Each row below holds a small network's activations on one input, seen along a few directions.
In each table, some parts of the input vary, and every possible input appears once, in random order.
A made-up example of a description, with smaller parts first: one of 2 separate values, together with either a single point or one of 9 places around a ring or (one of 4 places along a line, together with one of 5 places around a ring).
Shared parts are said once, and a part with two or three values counts as separate values.
In the rows, zero is written as 128.

Rows:
r1: [ 34 169 168 146  87 157  63 156 133 126 206 177  86 145 127 205]
r2: [210  96  94 140 114  97 158 144 154 242 125 114 117  85 126  11]
r3: [ 87 145 124 130 144 112 130 140  86  55 110 138 147 159 143 191]
r4: [202 100  73 142 108 108 162 136 181 240 122  95 134  91 114  18]
r5: [151 136 116 117  80 117 161 147 136 138  65  79  92 126  99  70]
r6: [204  91  65 149 128 117 153 109 172 227 127  86 159  86 107  34]
r7: [ 79 149 189 120 149 160  64 117 146  89 211 201 122 144 164 215]
r8: [187  66  57 141 175  98 153  99 153 212 129  98 179 103 128  41]
r9: [ 46 154 205 132 120 170  68 124 132 107 204 199  88 130 149 203]
r10: [ 77 155 123 126 116 157 122 132  97  67 106 118 133 147  89 189]
r11: [208  70  65 148 192  77 159 106 145 211 130 111 185 104 154  48]
r12: [115 152 158 117 133 127 140 144 100  59 110 151 136 157 155 199]
r13: [240  78  97 134 181  89 168 108 157 215 132 123 178 100 167  53]
r14: [223  87 130 127 146 108 163 112 148 225 124 134 122  75 150   9]
r15: [156 124 105 124 103 127 151 120 127 126  71  70 119 119  91  86]
r16: [141  99  94 117 149 107 151 111 109 113  73  82 143 134 113  89]
r17: [ 31 173 143 145  82 169  69 148 162 124 204 153 104 150 117 210]
r18: [ 80 142 158 132 156 143  81 119 143 104 205 179 152 151 170 237]
r19: [ 33 128 117 137 150 150  68 110 135  97 206 149 156 152 129 217]
r20: [ 67 137 117 124 130 137 124 132  95  56 111 124 140 158 115 182]
r21: [ 76 175 169 127  66 140 130 179  90  77 108 148  71 151 112 164]
r22: [ 52 135 123 143 165 125  74 116 127  98 205 165 162 153 158 227]
r23: [ 71 180 144 128  62 152 134 170 119  77 106 125  88 157 102 171]
r24: [ 43 148 123 138 135 170  64 112 137 107 202 143 150 139 102 224]
r25: [ 44 158 129 148 104 177  66 121 152 110 208 140 131 141 108 221]
r26: [170 120 174 102 116 118 161 126 103 120  65 118  79 107 132  62]
r27: [196  85  62 142 158 114 149 100 156 223 123  91 175  89 104  44]
r28: [150 117 101 118 133 124 147 110 112 124  67  75 137 121  88  94]
r29: [191 113 135 109 152  97 167 123 115 116  72 106 141 130 153 103]
r30: [ 87 162 204 113  96 152 133 150  88  59 106 168  73 136 133 162]
r31: [161 105 101 123 164  85 157 120 101 112  72  94 150 134 140  97]
r32: [116 159 189 104 125 144 125 144 102  43 115 172 107 150 149 176]
r33: [158 132 139 115  85 106 157 155 108 137  68 100  75 120 109  64]
r34: [245  84 124 120 173 101 156 105 160 205 135 142 153  92 166  27]
r35: [ 80 165 130 133  85 162 126 143 111  67 110 114 115 148  94 184]
r36: [195 119 163  95 144 111 154 121 117 102  75 125 113 123 149  79]
Q: What is each input in this table made of?
A: one of 4 places along a line, together with one of 9 places around a ring
Q: The inputs of r16 and r28 match in every part but the place on the ring of 9. If r8 is changed in the same way as r16 into r28, which row does it become?
A: r27
Q: Start at r19 and move only the place on the ring of 9, one step at a time. The first step leads to r24. Which rows follow, in order?
A: r25, r17, r1, r9, r7, r18, r22

Rows:
r37: [137 147 177 110 111 127 145 144 102  84  90 142  92 136 141 130]
r38: [ 96 123 112 132 162 136 103 106 129 101 156 131 167 143 132 184]
r39: [205  94  84 139 120 103 156 126 166 233 118  92 130  91 117  17]
r40: [135 121 150 124 168 121 115 117 130 118 161 167 148 132 170 156]
r41: [ 81 146 122 142  97 159  98 130 146 139 164 127 117 126  98 156]
r42: [102 133 141 132 109 161  99 115 148 151 162 133 108 111 105 125]
r43: [121 136 156 107 120 142 132 119 102  78  83 115 104 130 108 127]
r44: [220  99  96 117 128  92 195 131 119 160  43  81 130 107 119  18]
r45: [ 81 156 124 148  88 138 107 161 140 143 169 147 110 139 121 162]
r46: [ 92 132 114 141 154 114 114 136 123 106 161 151 160 155 157 190]
r47: [117 142 159 133 101 145 109 141 150 158 169 160  97 118 135 129]
r48: [ 96 150 138 116 107 141 132 135 101  67  87 108 113 146 103 160]
r49: [ 93 158 139 126  96 120 143 165  95  71  93 127 106 157 128 167]
r50: [222  74  76 133 184  84 167 102 140 199 108 102 180 101 147  46]
r51: [121 109 131 121 175 137 104  92 129 112 154 138 158 127 138 153]
Q: What is each input in this table made of?
A: one of 3 separate values, together with either a single point or one of 4 places along a line
Q: List by row number the other rows that have the choice among 3 separate values in common with r47.
A: r39, r41, r42, r45

Rows:
r52: [167 134 150 126  92 140 134 137 157 173 132 127  93 108 122  84]
r53: [118 115  95 135 169 130 104 103 149 130 164 125 181 139 137 166]
r54: [ 67 141 157 122 140 140  92 126 119  73 168 164 129 154 149 206]
r55: [ 85 165 175 118  67 158 114 151 125 112 119 134  62 131 102 135]
r56: [148 114 109 131 105 128 131 126 145 184 123  99 109 101 100  67]
r57: [132 100 117 134 189 110 103  99 146 151 179 151 166 126 165 138]
r58: [137 119 129 130 170 119 108 114 154 138 179 155 163 134 170 164]
r59: [136 133 132 147 119 139 112 137 164 185 190 159 131 115 140 132]
r60: [187 129 133 118 111 104 172 148 122 132  78 116 115 126 141  83]
r61: [107 144 170 103 142 134 130 129  80  38  97 148 120 150 137 174]
r62: [177 118 142 113 167 114 152 114 114 105 103 138 154 126 159 130]
r63: [105 144 147 114 140 133 132 125  81  39  91 126 132 152 128 178]
r64: [ 58 159 133 147  89 159 100 145 135 122 168 143 110 136 111 182]
r65: [159  95 105 123 180 103 153 104 105 121  94 109 168 127 138 114]
r66: [110 158 138 121  88 122 150 160  92  70  62 106  93 149 107 138]
r67: [180 109 122 121 130  97 169 135 116 145  77 111 119 117 139  54]
r68: [172  96 132 117 185 106 150 100 109 118 102 134 157 119 156 102]
r69: [113 159 162 111  89 124 147 164  89  69  67 128  81 147 117 136]
r70: [162 113 137 127 111 132 129 123 149 185 132 124  96  96 119  55]
r71: [141 131 112 128  92 149 131 127 155 160 119  96 111 110  87  88]
r72: [ 67 140 136 132 138 139  94 122 121  73 161 141 141 155 140 210]
r73: [165 109  95 126 125  94 172 138 112 144  71  88 128 124 121  65]
r74: [161 124  98 122 114 113 170 138 120 123  67  87 130 131 108  86]
r75: [ 60 158 156 138  92 161  98 150 132 123 176 166  97 135 121 179]
r76: [ 82 165 151 127  64 154 117 146 128 110 113 112  75 132  91 139]
r77: [114 132  95 150 116 150 108 127 161 173 177 129 148 117 106 134]
r78: [155 111 107 119 167 124 150 103 112  97  91 108 170 134 126 134]
r79: [131 114 118 150 136 130 106 121 156 197 191 156 133 105 136 104]
r80: [123  99  92 137 183 108 105 102 140 153 169 127 178 133 149 147]
r81: [120 114  92 153 130 127 108 125 151 197 181 132 145 110 118 114]
Q: What is each input in this table made of?
A: one of 5 places around a ring, together with either one of 2 separate values or one of 4 places along a line
Q: The inputs of r53 and r74 match in every part but the place on the ring of 5. If r72 is changed in the same way as r53 into r74, which row does it become?
A: r66
Q: Change only the choice among 2 separate values in r76. List by row number the other rows that result.
A: r55
